A small network was shown many inputs. Here are its activations along a few directions, one row for each input.
Each table varies a few parts of the input and shows all the possible inputs, shuffled.
A made-up example of a description, with smaller parts first: one of 2 separate values, together with either a single point or one of 9 places along a line or (one of 4 places along a line, together with one of 8 places around a ring).
Shared parts are said once, and a part with two or three values counts as separate values.

A family of inputs:
row 1: [ 0.71  0.46 -1.92  0.12 -2.02  3.65  0.14  0.94 -2.12 -3.08 -2.25  1.35
 -4.13  0.25  3.55]
row 2: [ 2.63 -2.61 -1.14 -4.42  4.04 -5.92 -2.75 -0.89  1.49  1.50  6.88 -0.40
  6.83  1.02  0.59]
row 3: [ 3.61 -1.43 -4.46 -2.91 -0.90 -1.85 -0.78 -0.74 -6.27  1.13  3.26  0.14
 -0.99 -2.29 -2.96]
row 4: [-3.68  5.46  4.10  3.49 -3.69  3.31  2.07  1.57  1.04  0.45 -3.78 -1.57
 -3.06 -2.95 -6.17]
row 5: [-3.82 -3.59  4.85  1.65  3.43 -1.06  1.48 -3.13  7.05  3.81 -1.55 -0.90
  3.84  2.21  3.07]
row 6: [ 1.07  5.64  0.71  2.14 -2.90  3.75 -1.53  4.32  0.00 -6.24 -2.86  0.35
 -4.27 -2.18 -2.52]
row 7: [ 0.22 -1.19 -1.12  0.55  0.99  1.06 -0.34  0.66  0.21 -2.15 -1.29  1.36
 -0.77  3.24  5.67]
row 8: [ 4.27  3.48 -2.29 -1.44 -1.86 -1.71 -1.98  2.41 -3.55 -2.38  2.25 -0.49
 -0.33 -5.44 -8.87]
row 9: [-0.36 -1.76  1.84  0.86  3.52 -0.84 -2.85  0.10  4.45 -2.28  1.11  0.47
  1.35  4.73  6.09]
row 10: [ 3.22 -3.02 -3.51 -3.80  2.17 -4.14 -0.95 -0.13 -3.13  2.16  3.67  0.13
  3.40 -0.19 -0.05]
row 11: [-4.09  0.37  1.46  1.50 -2.84  3.19  3.60 -1.78 -1.02  3.49 -3.13 -0.56
 -2.91 -0.47 -0.22]
row 12: [-3.78 -1.81  1.50  2.26  0.06  0.58  3.88 -3.32  1.84  3.60 -2.32  0.11
  1.04  2.07  1.82]
What is each input in this table made of?
> one of 3 separate values, together with one of 4 places along a line
Start at row 4 and move only the place on the line of 4, one step at a time. The first step leads to row 11. Which rows follow, in order?
> row 12, row 5
Change only the choice among 3 separate values in row 3. List by row number the other rows that result.
> row 1, row 11

A family of inputs:
row 13: [-1.79 -0.13  2.54 -0.57 -0.10 -1.64  0.59 -1.43  1.04  5.38  1.78 -2.08
  1.93 -3.01 -7.32]
row 14: [-1.46 -4.98 -1.74  0.03  1.39 -1.12  2.79 -4.67  0.97  3.65 -0.50  1.08
  1.60  2.31  3.13]
row 15: [-1.12 -5.12  1.95 -0.34  2.29 -1.01  0.80 -3.46  2.08  2.06  0.24 -0.23
  0.81  1.22  3.76]
row 16: [-0.74 -0.63  1.09  0.67  2.31 -0.21 -0.56 -0.82  1.27  1.22  1.07 -0.52
  2.77  3.49  2.41]
row 17: [ 2.47 -2.24 -2.17 -1.85  1.58 -3.58 -1.16 -1.57 -2.34 -1.48  3.94  0.35
  2.09  0.76  2.21]
row 18: [-1.93  2.35  1.30  2.52  0.90 -0.17 -0.12  1.63  0.55 -1.35 -1.77 -0.36
 -0.94  1.34  0.31]
row 19: [ 0.19  2.48 -0.54  0.13 -2.58  0.78  0.43  2.84 -1.73 -2.20 -2.27  0.18
 -0.37 -0.39 -0.85]
row 20: [ 2.49 -3.42 -5.07 -2.49  1.29 -3.06 -0.56 -2.28 -2.93  0.98  3.40  1.65
  2.05  1.36  1.52]
row 21: [-2.52  2.44  0.67  0.50 -1.98  3.73 -0.79  0.84 -1.80  0.22 -1.97 -0.84
 -3.58 -0.90 -0.99]
row 22: [-1.60 -1.28  3.07  0.94  0.99  2.17  0.23 -0.05  5.10 -0.81 -1.33  0.94
 -0.67  0.68  1.46]
row 23: [ 1.34 -0.36 -0.40 -1.19  2.21 -0.72 -0.51  0.81  0.52  0.13  1.24 -0.11
  3.79  1.67  2.58]
row 24: [-0.65 -2.00  2.80  1.02  1.18  0.30 -0.99 -1.26  5.26  0.78 -1.26 -0.21
 -0.33  1.06  3.06]
row 25: [-1.64  0.81  1.61  1.11 -1.94  2.00 -1.02  1.85 -0.47 -0.19 -2.19 -0.36
 -2.18  0.80 -1.04]
row 26: [-1.89 -0.48  2.44  1.38 -0.58 -1.50  3.27 -3.60  2.79  4.09 -0.45 -1.51
  2.73 -3.71 -6.62]
row 27: [ 3.25 -0.56 -0.74 -1.54  1.09 -1.62 -4.21  1.23  1.48 -1.91  2.67 -0.03
  0.04  0.09  1.41]
row 28: [-0.37  2.74 -0.79 -1.50 -2.02  3.19 -0.66  2.38 -2.49 -0.93 -1.86 -0.51
 -2.62 -2.57 -0.88]
row 29: [ 3.40 -0.84 -1.71 -1.01  2.38 -1.36 -2.47 -0.02 -0.25 -1.85  2.93  0.33
  3.09  1.30  1.39]
row 30: [-1.76  0.51  1.63  3.07 -2.40  2.14  1.62 -0.34  1.26 -1.41 -4.40  0.44
 -1.34  0.03 -0.30]
row 31: [ 2.16  1.22 -0.72 -1.46 -0.48 -3.46  0.05 -1.41 -1.02  1.41  3.28 -0.70
  3.00 -4.48 -8.30]
row 32: [ 0.19  2.63 -0.19  0.58  0.84 -0.69 -0.03  3.21 -0.17 -2.47 -1.63 -0.02
  0.04 -0.42  0.44]
row 33: [ 2.59  0.79 -0.85 -0.30  1.63 -0.66 -3.27  2.93 -0.33 -3.61  0.27  0.11
 -1.55 -1.25 -0.85]
row 34: [ 2.30  2.05 -1.85  0.19 -2.32  0.14 -1.45  1.95 -2.45 -4.24 -0.61  0.52
 -1.14 -0.67 -2.08]
row 35: [ 0.40 -1.78 -0.89 -2.03  1.40 -2.93  0.79 -0.72 -1.56  0.51  2.25 -0.12
  2.78  1.12  3.39]
row 36: [ 0.26  0.63  0.84 -1.85  0.74  0.87 -1.02  3.24  2.10 -1.54  0.89  0.68
  0.37  0.12  0.98]
row 37: [ 1.19 -0.09  0.58 -1.71  0.91 -0.98 -2.28  2.05  2.23  0.08  0.97 -0.42
  0.76  0.45  2.60]
row 38: [ 0.04  1.62  0.51 -1.55 -0.76 -2.82  1.96 -0.47 -0.28  3.42  1.64 -1.28
  3.76 -4.18 -7.08]
row 39: [ 0.86  3.26 -1.75  0.59 -3.74  2.04  3.04  1.71 -4.59 -0.43 -1.58  0.31
 -3.47 -1.83 -1.66]
row 40: [-0.85 -0.14  1.01  2.63 -3.00  4.14  2.90 -0.84 -1.07  1.24 -3.44  0.30
 -5.24 -2.07 -1.17]
row 41: [-2.15  1.75  1.67  1.05  0.24  0.72  0.23  1.07  2.26 -1.29  0.51  0.53
  0.22  2.42  0.91]
row 42: [ 1.47  3.70 -2.77 -0.48 -2.33  1.85 -1.19  0.90 -3.75 -3.85 -0.43  0.04
 -2.57 -2.30 -2.05]
row 43: [ 3.29  1.51 -2.37 -0.40 -2.84  2.10 -0.13  1.34 -4.73 -1.63  0.25  0.44
 -5.09 -2.59 -2.99]
row 44: [-1.72  0.69  2.01  3.44  1.05  0.63  1.20 -0.03  2.84 -1.72 -3.80  0.23
 -0.97  0.09  0.96]
row 45: [ 2.33  0.16 -0.49 -1.71  0.94  0.23 -2.92  2.41  1.36 -3.54  2.58  1.02
 -0.36 -0.22 -0.22]
row 46: [ 0.41 -2.98 -3.82 -2.66  1.10 -2.41  1.41 -1.42 -2.14  2.98  1.72  1.14
  2.72  1.71  2.71]
row 47: [-0.90 -0.35  2.08  0.16  1.00 -0.47 -2.35  0.43  2.96  1.19  0.81 -0.78
 -0.26  2.25  2.44]
row 48: [-1.68 -3.28 -2.38 -0.82  1.20 -1.88  1.38 -3.02 -1.38  4.07  1.57  0.65
  1.69  3.50  2.54]
row 49: [-2.66  2.12  0.68  2.50 -2.46  3.87  1.84 -1.32 -0.09 -0.99 -4.15 -0.03
 -2.73 -1.71 -0.23]
row 50: [-1.32  2.94 -0.33  2.62 -3.71  2.59  2.92  0.21 -3.88  0.72 -1.67 -0.07
 -4.41 -0.18 -1.76]
row 51: [-1.36 -3.45  1.27 -1.18  2.10 -1.76 -0.59 -1.79 -0.25  2.48  2.32 -0.73
  0.90  2.40  3.17]
row 52: [-0.50 -2.30  1.79  1.51  2.49  0.56  0.82 -2.51  3.60  0.81 -1.02  0.00
  2.68  2.31  3.01]
What is each input in this table made of?
> one of 4 places along a line, together with either a single point or one of 9 places along a line
The inputs of row 51 and row 35 match in every part but the place on the line of 4. If row 18 is changed in the same way as row 51 into row 35, which row does it become?
> row 32
The inputs of row 36 and row 22 match in every part but the place on the line of 4. If row 23 is changed in the same way as row 36 into row 22, which row does it become?
> row 52
Change only the place on the line of 9 in row 29. List by row number the other rows that result.
> row 17, row 20, row 27, row 33, row 34, row 42, row 43, row 45
Start at row 43 and move only the place on the line of 4, one step at a time. The first step leads to row 39. Which rows follow, in order?
> row 50, row 40
Start at row 26 and move only the place on the line of 4, one step at a time. The first step leads to row 13. Which rows follow, in order?
> row 38, row 31
